Each row below holds a small network's activations on one input, seen along a few directions.
In each table, some parts of the input vary, and every possible input appears once, in random order.
Descriptions start from the smaller parts, as in this example, which fits no table here: values(3) and (point or ring(9) or (line(4) and ring(5))).
Shared parts are said once, and a part with two or three values counts as separate values.
In the rows, zero is written as 128.

Other details of the inputs vary at random and push rows far along two fixed directions, the same in every table; ignore that.

Rows:
x1: [128 125 146 116 113 139 108 132 138 126 131 158 109]
x2: [143 112 101 134 127 127 139 148 112 114 110 133 167]
x3: [100 148 186 114 115 141 105 114 146 147 144 173  64]
x4: [122 122 117 134 129 127 132 122 105 133 148  75 134]
x5: [140 125 143 124 107 134 129 157 127 118 101 212 137]
x6: [110 143 172 100  97 137 105 101 124 149 180 102  70]
x7: [132 124 126 146 146 120 153 162 127 119  76 217 157]
x8: [135 126 143 125 122 136 117 150 135 120 106 197 127]
x9: [161 164 107 154 134 117 115 109 177 125 124  64 136]
x10: [128 115  98 125 142 131 125 126 129 124 126  96 142]
x11: [173 156 103 168 134 116 118 132 169 111 104 107 160]
x12: [142 123 140 113  99 136 123 151 132 117 110 198 135]
x13: [130 129 143 133 124 124 146 149 120 121 101 201 134]
x14: [124 122 115 143 144 119 153 131 106 125 124 113 148]
x15: [125 134 165  97 103 143 104 131 156 129 123 206  88]
x16: [129 133 172 104  96 145  99 136 150 126 126 208  89]
x17: [126 117 110 159 154 127 137 145 115 119 107 128 157]
x18: [115 126 124 146 137 126 137 119 102 137 149  73 131]
x19: [126 115  97 138 152 127 133 135 124 123 113 112 152]
x20: [109 142 181  83  94 136 105 103 148 148 164 149  58]
x21: [112 123 112 135 150 129 126 114 122 135 142  73 127]
x22: [130 117 109 119 119 131 125 120 113 128 151  73 139]
x23: [101 147 186  88 100 134 107  97 144 155 171 136  50]
x24: [114 122 119 144 147 130 124 119 115 132 144  74 130]
x25: [130 116 101 148 157 117 156 149 117 120  92 151 170]
x26: [120 118 113 134 140 131 120 119 117 130 146  71 129]
x27: [125 132 147 138 128 124 147 144 118 125 108 189 128]
x28: [134 115  95 134 150 127 133 141 126 118 104 129 159]
x29: [125 116 103 103 128 125 127 107 128 131 154  59 130]
x30: [129 120 113 154 142 124 147 146 104 122 112 129 162]
x31: [180 156 102 173 125 111 131 136 155 114  98 125 172]
x32: [129 114 106 120 129 135 113 116 125 126 153  63 132]
x33: [119 120 116 143 144 130 125 123 115 130 140  80 134]
x34: [120 121 108 135 149 119 145 125 116 132 127  98 143]
x35: [114 131 140 121 130 135 117 120 136 136 136 131 107]
x36: [124 123 114 120 132 120 138 111 108 131 153  67 129]
x37: [122 117 106 109 133 123 130 106 124 133 153  59 127]
x38: [141 122 133 121 115 126 141 153 126 113  97 206 142]
x39: [ 86 149 179 110 122 139 100  82 137 160 187  78  49]
x40: [120 124 119 136 131 128 133 120 105 134 150  73 134]
x41: [147 105  92 131 134 133 127 150 128 107 104 138 169]
x42: [122 121 107 118 142 120 135 114 119 135 143  74 133]
x43: [128 136 173  95  90 134 120 130 139 127 129 207  91]
x44: [146 108  88 125 140 122 146 150 128 112  94 150 176]
x45: [143 122 131 135 125 122 151 167 122 111  77 234 155]
x46: [111 129 127 145 139 126 136 114 101 141 157  59 126]
x47: [128 127 132 145 146 121 151 156 127 124  84 207 150]
x48: [138 114 102 119 126 123 141 132 116 117 125 113 155]
x49: [122 129 136 138 140 133 129 146 136 125  98 189 132]
x50: [128 122 112 154 151 117 160 143 104 122 107 136 160]
x51: [104 145 191 104  99 145  92 105 142 148 170 141  54]
x52: [118 124 118 128 134 121 142 111 106 133 153  67 128]
x53: [134 112  94 116 136 133 122 125 134 120 128  96 146]
x54: [135 121 124 112 122 139 117 141 146 120 110 175 131]
x55: [168 170 133 144 119 114 120 113 180 130 113 122 125]
x56: [125 119 112 161 156 127 137 145 114 121 107 128 158]
x57: [101 151 198 105  91 141 105 105 129 154 176 139  53]
x58: [118 140 182  77  79 137 106 104 142 139 168 152  64]
x59: [178 158 103 163 129 107 136 118 157 119 107 100 160]
x60: [115 123 113 125 143 121 137 110 118 138 149  67 127]
Description of these inputs: ring(5) and (point or line(11)).
- Changing only the ring(5) part turns x11 into x59. The same change can be made to x33. Which row results? => x13
- Change only the ring(5) part in x46. List by row number the other rows that result. => x39, x47, x50, x56
- Change only the ring(5) part in x52. List by row number the other rows that result. => x35, x40, x51, x60

Rows:
x61: [ 80  97 156  77 110 154 105 114  97 143 183 108  76]
x62: [132 124 100 162 167 122 137 155 130 120  86 151 168]
x63: [118 143 163 105 108 143  96 113 165 137 144 148  79]
x64: [148 140 151 109  92 129 127 147 138 121 111 205 124]
x65: [125 136 138 147 140 130 127 148 140 122  95 188 128]
x66: [151 124 118 129 126 126 130 153 142 110  92 189 155]
x67: [137 138 153 139 114 125 141 148 129 124 107 204 129]
x68: [131 133 126 111 111 127 121 104 129 134 167  65 108]
x69: [120 135 128 133 121 119 140 104 106 143 167  47 124]
x70: [138 108  55 146 167 123 138 120 122 116 129  20 183]
x71: [151 133 140 116 101 126 129 147 137 118 104 200 134]
x72: [ 97  85 112 119 157 129 162 159  82 122 102 179 156]
x73: [126 144 175 128 115 133 121 138 142 134 116 203  97]
x74: [134 113  67 165 166 112 155 119  96 125 132  24 180]
x75: [109 151 183 110  95 129 117  93 126 153 183  97  66]
x76: [144 114  71 176 176 120 160 164 115 105  71 136 205]
x77: [119 129 114 142 145 120 132 105 112 135 157  40 131]
x78: [128 143 162 136 122 132 124 143 141 130 102 212 112]
x79: [131 128 109 117 124 126 120  97 127 135 163  48 120]
x80: [115 145 167  95 100 139  92  90 153 147 171 103  64]
x81: [141 135 160 112 105 135 113 143 157 122 105 218 108]
x82: [123 142 158  97  97 133 105  96 141 140 170  98  79]
x83: [118 133 128 136 130 122 133 107 114 135 157  60 119]
x84: [158  98  40 167 180 119 148 168 132 100  59 130 228]
- What is each input in this table made of? => values(2) and (point or line(11))
- Changing only the values(2) part turns x71 into x75. The same change can be made to x64. Which row results? => x69
- Change only the values(2) part in x74. List by row number the other rows that result. => x79

Rows:
x85: [133 113 123 123 131 123 133 135 116 117 124 136 137]
x86: [162 135 101 141 132 125 121 138 154 113 100 124 159]
x87: [128 124 126 146 148 127 125 133 129 124 118 134 131]
x88: [111 154 186 118 102 144 102 115 141 141 152 158  67]
x89: [128 117 121 125 123 129 133 142 120 128 124 134 142]
x90: [134 133 130 142 127 121 140 135 120 133 124 133 143]
x91: [113 137 174  94 105 141 112 130 152 132 127 209  81]
x92: [108 144 151 120 118 126 117  91 122 155 188  39  89]
x93: [126 113 119 122 131 125 129 127 116 121 135 111 128]
x94: [110 121 116 110 134 130 128 101 125 134 161  58 115]
x95: [129 119 114 117 129 128 136 136 121 129 120 136 137]
x96: [133 109 106 139 140 133 131 157 124 121 100 159 166]
x97: [128 128 126 140 139 120 133 124 121 126 133 107 124]
x98: [164 136 100 142 128 123 124 136 154 112 103 125 160]
x99: [128 132 125 134 137 118 145 127 131 125 117 134 137]
x100: [121 152 183 111 100 132 117 129 148 144 122 213  80]
x101: [116 135 127 134 130 124 127 106 119 146 165  48 115]
x102: [131 113 101 125 139 124 147 139 125 116 108 136 154]
x103: [114 126 138 114 110 137 117 109 117 133 162  86 101]
x104: [103 148 193  73  84 140 101  85 135 161 192 118  39]
x105: [120 152 184 111 104 135 113 129 149 143 122 213  82]
x106: [125 153 186 109  97 129 121 125 143 144 125 214  84]
x107: [129 113 120 125 134 128 128 135 120 117 123 136 136]
x108: [125 118 120 126 130 133 125 144 122 128 123 134 142]
x109: [115 137 147 124 128 122 121  95 121 140 174  60  91]
x110: [145 145 114 124 116 122 111  97 151 132 159  44 115]
x111: [130 118 123 124 123 127 134 141 118 127 125 134 144]
x112: [126 120 113 118 136 132 128 137 123 129 119 137 137]
x113: [129 132 129 144 134 127 133 138 126 132 121 132 141]
x114: [124 118 119 129 127 137 123 138 118 118 121 134 139]
x115: [135 107 106 135 145 126 133 153 119 108  98 160 159]
x116: [116 136 125 138 128 129 127 102 115 137 165  47 110]
x117: [131 127 128 143 142 123 132 133 124 121 120 133 133]
x118: [115 135 126 127 134 121 135 105 131 137 148  77 112]
x119: [126 133 121 135 141 124 130 133 128 133 113 134 136]
x120: [132 113 106 137 132 134 134 144 114 112 112 134 158]
x121: [142 128 115 155 136 124 147 150 116 113  99 157 162]
x122: [114 151 184 111 110 135 114 127 158 136 122 211  78]
x123: [131 124 111 158 146 133 131 141 123 119 108 131 153]
x124: [137 128 130 141 135 118 140 130 118 122 123 134 135]
x125: [137 113 110 131 128 124 144 146 112 123 115 134 164]
x126: [120 147 189 118 111 135 107 133 148 132 126 212  75]
x127: [157 144 113 131 113 118 121 116 149 122 133 104 138]
x128: [125 116 112 121 139 135 124 135 127 131 120 138 137]
x129: [119 135 127 126 132 119 139 101 125 137 151  76 118]
x130: [ 99 126 140 111 117 144  99  89 122 144 188  42  84]
x131: [124 119 117 114 131 124 139 122 125 124 133 112 133]
x132: [136 112 108 136 134 129 138 158 120 119 101 158 168]
x133: [120 129 110 137 147 121 140 113 128 130 136  75 135]
x134: [135 134 128 146 125 127 140 131 116 123 124 133 139]
x135: [117 148 188 122 106 142 104 135 153 144 126 211  85]
x136: [134 104 105 139 148 129 129 151 122 110  99 161 159]
x137: [138 113 108 135 125 129 142 141 107 113 114 134 160]
x138: [131 122 108 149 154 124 142 144 138 118  90 158 158]
x139: [163 131 101 144 135 129 118 135 158 115  99 124 158]
x140: [156 144 114 130 116 119 119 118 152 121 132 101 136]
x141: [124 120 114 116 133 131 130 126 120 132 133 112 132]
x142: [126 132 128 143 137 128 129 140 127 132 119 131 140]
x143: [135 113 123 123 128 123 135 133 114 118 124 136 138]
x144: [125 134 126 145 132 132 130 124 120 126 134 105 130]
x145: [128 121 116 113 129 126 135 126 117 132 134 112 133]
x146: [131 118 122 127 120 131 133 136 114 118 124 134 141]
x147: [127 134 123 131 134 118 137 120 121 137 130 108 131]
x148: [125 129 121 139 144 127 127 130 132 135 114 134 135]
x149: [130 118 118 116 128 124 144 129 124 122 121 137 140]
x150: [117 115 113 120 141 133 127 122 133 127 131 114 130]
- What is each input in this table made of? => line(6) and (point or (values(2) and ring(5)))
- Changing only the line(6) part turns x150 into x102. The same change can be made to x135. Which row results? => x101
- A walk changes only the ring(5) part. It starts at x122 and steps to x126. List the rest of the walk in order. => x88, x142, x119
- Which other rows agree with x121 in the line(6) part? List them by row number. => x85, x92, x99, x109, x111, x131, x140, x145, x146, x147

Rows:
x151: [110 127 113 131 140 124 132  97 108 145 173  17 120]
x152: [174 140  83 167 144 112 136 142 154 108  85 119 184]
x153: [117 135 157 111 111 133 117 114 133 137 153 129  93]
x154: [122 133 152 110 108 133 118 120 132 134 141 145 101]
x155: [131 129 140 135 125 129 133 146 127 122 108 183 131]
x156: [140 123 132 124 118 130 131 151 131 120 102 189 143]
x157: [118 132 151 113 116 132 116 121 137 134 140 144 100]
x158: [141 108  80 161 162 122 151 158 111 109  87 133 191]
x159: [116 124 119 124 139 126 127 107 118 136 154  61 118]
x160: [130 113  90 134 145 124 137 127 116 121 125  81 157]
x161: [119 137 159 114 113 130 120 119 129 138 144 144  95]
x162: [125 128 140 112 117 135 118 126 135 130 134 141 115]
x163: [121 135 149 127 125 133 128 137 134 131 119 175 115]
- What is each input in this table made of? => point or (values(2) and line(6))
- Change only the values(2) part in x159. List by row number the other rows that result. => x161

Rows:
x164: [136 133 158 108  98 139 113 140 152 118 117 203 108]
x165: [133 148 168 128 110 126 129 136 137 126 112 205 103]
x166: [127 143 169 136 119 136 109 144 147 131 114 204 106]
x167: [133 125  89 138 133 120 139 111 111 131 153  22 156]
x168: [146 112  88 152 153 132 129 155 127 111  86 146 178]
x169: [107 140 147 104 121 137 100  94 142 146 167  81  74]
x170: [119 122  90 145 165 114 141 107 121 137 143  27 147]
x171: [123 145 168 133 118 137 117 142 151 131 112 204 105]
x172: [137 146 171 136 106 131 120 139 136 126 118 206 107]
x173: [154 122  93 139 137 113 158 149 122 117  92 147 183]
x174: [ 91  33  50 144 193 128 201 201  19 101  70 170 238]
x175: [123 145 160 110  94 133 105  97 129 150 181  76  82]
x176: [117 135 149  89 107 129 109  90 144 141 177  82  79]
x177: [132 148 170 133 105 132 127 136 139 125 116 205 106]
x178: [156 106  89 143 137 125 133 157 125 102  93 144 181]
x179: [119 150 157 102  99 128 114  95 131 150 178  78  79]
x180: [133 147 169 124 111 124 135 131 142 130 112 207 104]
x181: [134 113  80 125 143 120 132 111 117 120 149  27 149]
x182: [106 139 147 100 122 134 105  89 147 150 169  84  76]
x183: [120 124  90 149 164 117 136 113 117 133 143  25 146]
x184: [141 114  86 149 153 132 137 153 132 110  85 146 178]
- What is each input in this table made of? => point or (line(4) and ring(5))
- Change only the line(4) part in x168. List by row number the other rows that result. => x169, x182, x184
- A walk changes only the ring(5) part. It starts at x180 and steps to x173. List the rest of the walk in order. => x176, x182, x170
